A small network was shown many inputs. Here are its activations along a few directions, one row for each input.
In each table, some parts of the input vary, and every possible input appears once, in random order.
A made-up example of a description, with smaller parts first: one of 3 separate values, together with either a single point or one of 11 places around a ring or (one of 5 places around a ring, together with one of 6 places along a line).
Shared parts are said once, and a part with two or three values counts as separate values.

Table:
row 1: [ -1  13 -20   7 -27 -11 -37  28   0 -23   4 -12 -17  36 -19 -34   3 -34
  20 -24]
row 2: [  8  15  40   7  33   6  16 -15  12  -6  -1  13 -31 -37  -7  10  12  20
  -6 -39]
row 3: [ 30   9 -16   4 -37  13   3  11  11  -9  -9   3   2  47  23 -16   1  -7
  49  -6]
row 4: [-25   2 -22   0  29  -5 -21  -9  -2  10  24   1   3 -19 -31  -9   7   7
 -31   6]
row 5: [  1   6 -19   5 -39 -22 -29  -1   8 -12   9 -31 -16  39  25 -26 -25 -24
  20   4]
row 6: [ -8  -6  24   3  26   5   6 -23   3  -4  18 -30 -37 -37  26  11  -2  21
 -21 -18]
row 7: [-29  -7 -23   0  -2 -10 -14  21   5 -17 -12   7  10  15 -34 -17   8 -23
 -16  13]
row 8: [-16 -30 -20  -1  -9  -3  -8  -1  17  -8 -10 -13  10  19   4  -3 -10 -24
 -15  38]
row 9: [ 20   1  -7  -5  20  23  16  -6 -10  14 -16  17  10 -15  -5   9   6  30
  -3  25]
row 10: [ 21   6  30   1  26  31  35  -3  -5  -1 -15   5 -27 -31  18  19  18  43
   7 -26]
row 11: [ -6 -17  -6  -7  23   0 -23 -26   2  14   7 -16   0 -16   0   0  -5   9
 -33  34]
row 12: [-14  29  86   3  -4 -14  -4 101 -50  56  29  22  93 -25  37  68  -1 -50
 -28 -27]
row 13: [ -2  -4 -12   5  -4  -7  11   7  24 -13 -20  25  20  13 -26  -4  -4 -27
   2  16]
row 14: [ -9 -16 -23  -9 -27 -15  18  -6 -16  -6 -18   2  16  13  -1   1 -12   4
   7  33]
row 15: [ -8   2 -12  -4 -16   3  19  -3  12   2 -30  23  25  28  11  -6   5  13
  15  37]
row 16: [ 12 -19  26 -11  19  22  26 -25 -12   4   5 -15 -30 -29  16  22  13  33
   1 -29]
row 17: [ 18  -5 -25  -3 -49 -10  -2  -4  -8  -7   8 -17  -7  40  18 -13 -16 -11
  43  -7]
row 18: [ -2 -11 -14 -13   6  -3   6 -36 -21  24   6  -4   9 -16  -2   6  -7  32
 -10  26]
row 19: [-21   5  26   3  38  12  -9  -7   3  -7  20  -7 -36 -30 -10   1  26  19
 -21 -44]
row 20: [ 27  15  -9  11 -29  -7 -12  12  19 -21  -4   7  -5  34 -11 -21  -9 -38
  36 -22]
row 21: [  4  13  -7   4  24  -8   3 -17   7  10   5  20   8 -26 -29   1  -8   7
 -15  10]
Q: Describe the family of inputs behind these rows.
A: either a single point or (one of 4 places along a line, together with one of 5 places around a ring)
Q: Change only the place on the line of 4 in row 19. List by row number the other rows that result.
A: row 1, row 4, row 7

Table:
row 22: [ 19   9 -21 -13 -39 -16  -3  41 -29  51 -18  55 114  37  -1  19 -16 -36
   8  73]
row 23: [ -9  45  63   6 -82 -53  -1  70 -17   6  -6  16  57  51  74  14 -21 -61
  40 -27]
row 24: [ -1 -24  62  -5  75  26  24 -23  -9  19  13 -15 -22 -91  22  56   9  37
 -65  -5]
row 25: [  5   8  40  -5  66  32  14 -25 -24  40  39   2 -20 -72  -3  33  29  56
 -28 -51]
row 26: [-24  -3  55   5  77  34  57 -24  16   9   0  12 -22 -79  13  43  29  56
 -41 -26]
row 27: [ 52  23 -58  15 -49 -12 -26 -16  39 -57 -26  -5 -46  64 -29 -68 -23 -18
  69   1]
row 28: [-39  15   5  10 -16 -32 -61  76  -3   9  34   8  51  27 -19  -6   2 -93
 -27 -15]
row 29: [ -2 -22  52 -15  71  35  -5 -22 -24  38  26 -18 -19 -73  11  42  27  42
 -58 -19]
row 30: [ -35  -45 -105   -8  -44  -23  -11  -19   11  -45  -43  -22    1   60
  -38  -53  -23   -6    1   98]
row 31: [ 41  -9 -57   2 -91   3 -20  -2   6 -42  -3 -49 -49  95  31 -53 -18 -20
  92 -20]
row 32: [ 10 -10 -74   4 -35 -23 -15 -29  38 -45 -35   3 -18  53 -56 -58 -24 -22
  30  41]
row 33: [-17  12  37   4  67  28  47 -27  -3  17  21  14 -26 -72  -5  30  31  64
 -22 -51]
Q: Describe the family of inputs behind these rows.
A: either one of 3 separate values or one of 4 places along a line or one of 5 places around a ring

Table:
row 34: [ -7  -1  57   0  29  21  40  -2 -25   8  20 -14 -15 -55  38  40  20  38
  -9 -46]
row 35: [ -9  15 -70  27 -44 -18 -29  13  38 -66  -2 -10 -43  65 -47 -73  -3 -35
  50 -30]
row 36: [  2 -42 -69 -13 -21   5 -38 -16  22 -33 -12 -33 -24  44 -41 -50 -17 -34
  -3  51]
row 37: [ 17  24  58  -1  53  15  -8 -21  -8  28  39   1 -31 -56   3  22  21  39
 -12 -53]
row 38: [ -28   -2 -101   10  -26  -10  -27    0   41  -47  -20   11  -12   69
  -74  -70  -10  -30   13   31]
row 39: [-21 -20  26   6  60  23  44 -16  14   3 -13   7  -4 -65   1  27   8  35
 -53  15]
row 40: [  6  -3  20 -13  70   8  -4 -34 -10  35  30   9   2 -67 -23  29  15  40
 -43  13]
row 41: [ 40  31 -28  11 -91 -21  22  -1   7 -16 -45  19  17  82  22 -31 -19  -8
 101   2]
row 42: [ -2  12  57  -6  36  26  24 -15 -38  39  27  -6 -20 -52  23  31  22  45
  -6 -52]
row 43: [ -9 -19  23 -16  60  36  22 -18 -30  45  21   8  21 -58  -1  34  22  46
 -43   6]
row 44: [ 12  18  56  10  50   9   9 -15   8   2  11   2 -39 -58  -3  24  11  23
 -19 -56]
row 45: [-24 -31  30  -8  47  32  39 -18 -17  23   4   9   8 -59  12  44  17  46
 -51  18]
row 46: [ 34   0 -36  -2 -67 -16 -20   4  -1 -29 -16 -37 -22  64  38 -32 -25 -11
  55  11]
row 47: [ -21   36   49    8  -60  -61  -46  102  -27   28   31   12   87   37
   44   24  -11 -102    0  -27]
row 48: [-15  11  51   6  37  16  40  -8  14  -4   2   1 -31 -49  30  29  19  27
 -15 -46]
row 49: [ -4  -6  25  -4  66   1  12 -33   6  13  -6  17 -10 -61 -30  30   7  32
 -50   9]
row 50: [ 33   2 -64  -4 -69  -9  23  -2  11  -5 -47  35  45  74  -1 -24 -25  -8
  62  61]
row 51: [ 18 -16 -63 -12 -49  -1 -16  -5   1 -18 -42 -10   8  65   5 -32 -24  -6
  22  72]
row 52: [ -36    9   13   -2  -41  -51  -47   94  -24   41   20   33  118   34
   18   30  -19 -100  -37   32]
row 53: [ 15 -19 -35   4 -42  -5 -40  -9  18 -48  -2 -52 -55  45 -15 -54 -10 -37
  36 -10]
Q: Describe the family of inputs behind these rows.
A: one of 2 separate values, together with either a single point or one of 4 places along a line or one of 5 places around a ring
Q: Changing only the choice among 2 separate values turns row 36 into row 53. The same change can be made to row 38. Which row results?
A: row 35
Q: Change only the choice among 2 separate values in row 46. List by row number the other rows that result.
A: row 51
